These are the activations of a small neural network, seen along a few directions. Each row is one input.
Each table varies a few parts of the input and shows all the possible inputs, shuffled.
A made-up example of a description, with smaller parts first: one of 6 places along a line, together with either a single point or one of 9 places along a line or (one of 2 separate values, together with one of 5 places around a ring).
Shared parts are said once, and a part with two or three values counts as separate values.
In the rows, 128 means zero.

Table:
x1: [123 152  87 152 172 162 109 122 100  96 107 123]
x2: [150  92 108  48 108 116 143 102 116 118 135  37]
x3: [118 108 121 167 154 161 131  88 136 134 163 131]
x4: [110 115 135 182 131 132 114 142 152 175 103 172]
x5: [142 152  91 148 161 168 123 107 103  97 116 122]
x6: [106 129 109  61 124  84 158 146 137 105 201  84]
x7: [155 133 182  39 101  91 155 153 183 114 105  95]
x8: [107 100 137 180 114 137 125 124 160 170 110 177]
x9: [117 126 156  54  99  61 180 180 144 115 148 138]
x10: [143 146 119 160 105 157 124 146 117 103  70 162]
x11: [109 139  98 163 195 156  98 132 104 119 122 124]
x12: [117 125 118 178 145 131  94 165 140 163  90 175]
x13: [118 137 105 165 142 139  88 167 127 145  67 172]
x14: [151 135 141 162  87 159 139 118 130 105  89 162]
x15: [126 156 167 103 107   7 137 158 128 127 146 138]
x16: [150 143 102 156 140 170 146  90 118 112 141 117]
x17: [151 112 145 154  94 158 137 114 149 117 109 181]
x18: [103 128 105 180 187 151 108 137 113 140 136 123]
x19: [ 97 104 117 179 159 150 133  95 134 149 158 125]
x20: [173  83 161  43  83  94 164 131 119 131  81  82]
x21: [139 123 100 152 139 166 153  85 132 121 157 130]
x22: [138 145 118 165 120 152  99 163 121 101  69 165]
x23: [126 105 155 168 108 147 122 112 156 141 115 181]
x24: [136 146 195  42  75 111 123 138  73 165 136 131]
x25: [120 160 125 111 132  35 115 130 125 111 204  79]
x26: [100 116 123 181 177 150 121 116 125 153 154 122]
x27: [117 139 135  45 104 126 109 107  69 154 187  86]
x28: [143 134 129  44 123 111 133 117 172 103 165  50]
The inputs of x20 and x2 match in every part but one. If x22 is changed in the same way as x20 into x2, which row does it become?
> x1
Describe the family of inputs behind these rows.
> one of 2 separate values, together with either a single point or one of 4 places along a line or one of 9 places around a ring

Table:
x29: [ 86 138  73 168 210 128  92 130  94 123 158  70]
x30: [160 128 115  85 137 207 136 134 132 102  76  97]
x31: [174 125 114 111  94 124 169 110 136  98 107 116]
x32: [128 126  84 206 161 177 121  83 161 106 149 163]
x33: [139  99 139  85 111  94 128 130 145 137 112  74]
x34: [122  98 139 194 124 144 158 122 161 127 108 203]
x35: [139 127 160  93  87 100 133  98 107 149 156  97]
x36: [ 96 165  96 162 194 132  99 102  60 143 190  95]
x37: [143 129 134 104  89  80 167 113 145 101 140 101]
x38: [181 145 104 107 119 188 157 115 126  70 102 123]
x39: [103 101 161 186 114 160 139 110 119 173 110 195]
x40: [125 119 159  56 140  87 153 143  91 158 187 131]
x41: [121 134 161  94  93  56 144 133 162  92 172 103]
x42: [106 122 168  58  92  70 119 114  99 128 163 115]
x43: [113 111 161  77 115  66 114 141 165 128 146  78]
x44: [159 125 136 100  87 140 141 102  87 141 112 105]
x45: [138 162 131 183 112  93 109 191 131 118  64 219]
x46: [130 148 129  71 109  86 151 177 170 114 200 121]
x47: [107 160  67 182 196 119 121 123  91  86 187  98]
x48: [123 172 157 163 109 117  97 179  96 166  69 214]
x49: [108 134 113 188 155 190 103  64 125 159 148 154]
x50: [116 117 123  55 123  95 121 190 166 147 170  92]
x51: [166 155 132  85 119 205 136 100  90 121 105 118]
x52: [ 98 103  94 194 174 190  93  94 163 138 121 129]
x53: [115 143 138 162 133 109  88 202 135 144  36 193]
x54: [159  99 119  99 115 137 137 124 136 131  82  83]
x55: [ 99  73 150 187 144 159 130 134 160 155  84 170]
The inputs of x36 and x47 match in every part but one. If x51 is changed in the same way as x36 into x47, which row does it become?
> x38
Describe the family of inputs behind these rows.
> one of 3 separate values, together with either one of 4 places along a line or one of 5 places along a line
Which other rows agree with x30 in the choice among 3 separate values? List them by row number.
> x29, x33, x43, x50, x52, x53, x54, x55

Table:
x56: [113 103 111 180 146 175 121  81 129 138 143 131]
x57: [119 142 124 161 129 112 115 172 129 125  83 183]
x58: [126 143 120  59 135  85 153 123 118 108 200  58]
x59: [109 129 137 169 140 111 116 157 154 139  97 188]
x60: [110 149  88 185 183 137 100 137 111 121 132 131]
x61: [128 144 125 153 127 131 111 177 118 122  73 175]
x62: [125 124 106 164 151 182 116  80 106 134 129 125]
x63: [152 131 167  51  80  55 159 149 136 120 135 100]
x64: [ 98 116 111 194 180 142 113 112 143 137 149 134]
x65: [129 106 152 160  95 149 135 117 145 147 100 185]
x66: [127 144  91 165 158 176 105 112  98 122 120 118]
x67: [141 141 131 148 109 155 119 157 119 134  75 167]
x68: [135 136 173  51  82  39 136 154 137 134 154 105]
x69: [108 100 112 190 149 160 124  87 140 134 151 130]
x70: [117 103 160 171 112 144 134 126 162 148 106 184]
x71: [184 107 147  46  83 133 163 135 153 113  85  98]
x72: [168 129 152  57  82  91 169 146 146 106 111 101]
x73: [138 136 104  69 129 126 161 109 128  86 164  52]
x74: [119 150  82 176 167 154  98 137 101 113 124 125]
x75: [118 146 136  59 133  67 127 131 117 122 222  72]
x76: [110 129 142  50 132  83 129 125 101 142 219  69]
x77: [150 135 139 141 102 164 122 136 117 144  74 170]
x78: [142 123 147 146 100 160 132 122 123 143  87 178]
x79: [151 113 102  57 128 165 156  95 132  93 133  50]
x80: [126 126 180  55  84  48 134 147 123 150 152 112]
x81: [130 133 100 162 153 190 107  92  97 132 116 120]
x82: [102 131  98 193 186 133 103 125 137 132 145 136]
x83: [109 117 145 172 130 117 126 145 162 145 106 187]
Describe the family of inputs behind these rows.
> one of 2 separate values, together with either one of 5 places along a line or one of 9 places around a ring
The inputs of x71 and x79 match in every part but the choice among 2 separate values. If x70 is changed in the same way as x71 into x79, which row does it become?
> x69
Change only the choice among 2 separate values in x60. List by row number the other rows that result.
> x57

Table:
x84: [ 88 118 124 209 159 145 100 125 133 158 129 186]
x85: [162  91 215  25  14  81 175 144 159 150  96 144]
x86: [ 92 111 120 213 165 149 113 109 150 147 142 169]
x87: [142 132 138   5 112  69 159 135 126 114 184  35]
x88: [115 143 119 196 150 153  98 155 100 148  75 194]
x89: [109 100 102 206 155 175 118  86 148 129 134 153]
x90: [132 142 105 196 147 165 104 149 109 133  66 177]
x91: [135 137 136  13 120  95 156 108  99 120 208  22]
x92: [147 152 165  38  77  17 163 182 148  99 150 107]
x93: [124 114  96 198 160 187 128  81 143 117 116 143]
x94: [143 142  94 183 140 194 105 123 121 110  69 155]
x95: [151 138 147  11 105  48 158 169 150 107 160  58]
x96: [142 132 146  39 111  87 132 105  93 124 215  30]
x97: [103 139 117 205 155 142  87 142 116 157  96 192]
x98: [135 127  95 183 152 214 123 107 124 106  79 155]
Describe the family of inputs behind these rows.
> either a single point or one of 5 places along a line or one of 9 places around a ring
A walk changes only the place on the ring of 9. It starts at x93 and steps to x89. List the rest of the walk in order.
> x86, x84, x97, x88, x90, x94, x98
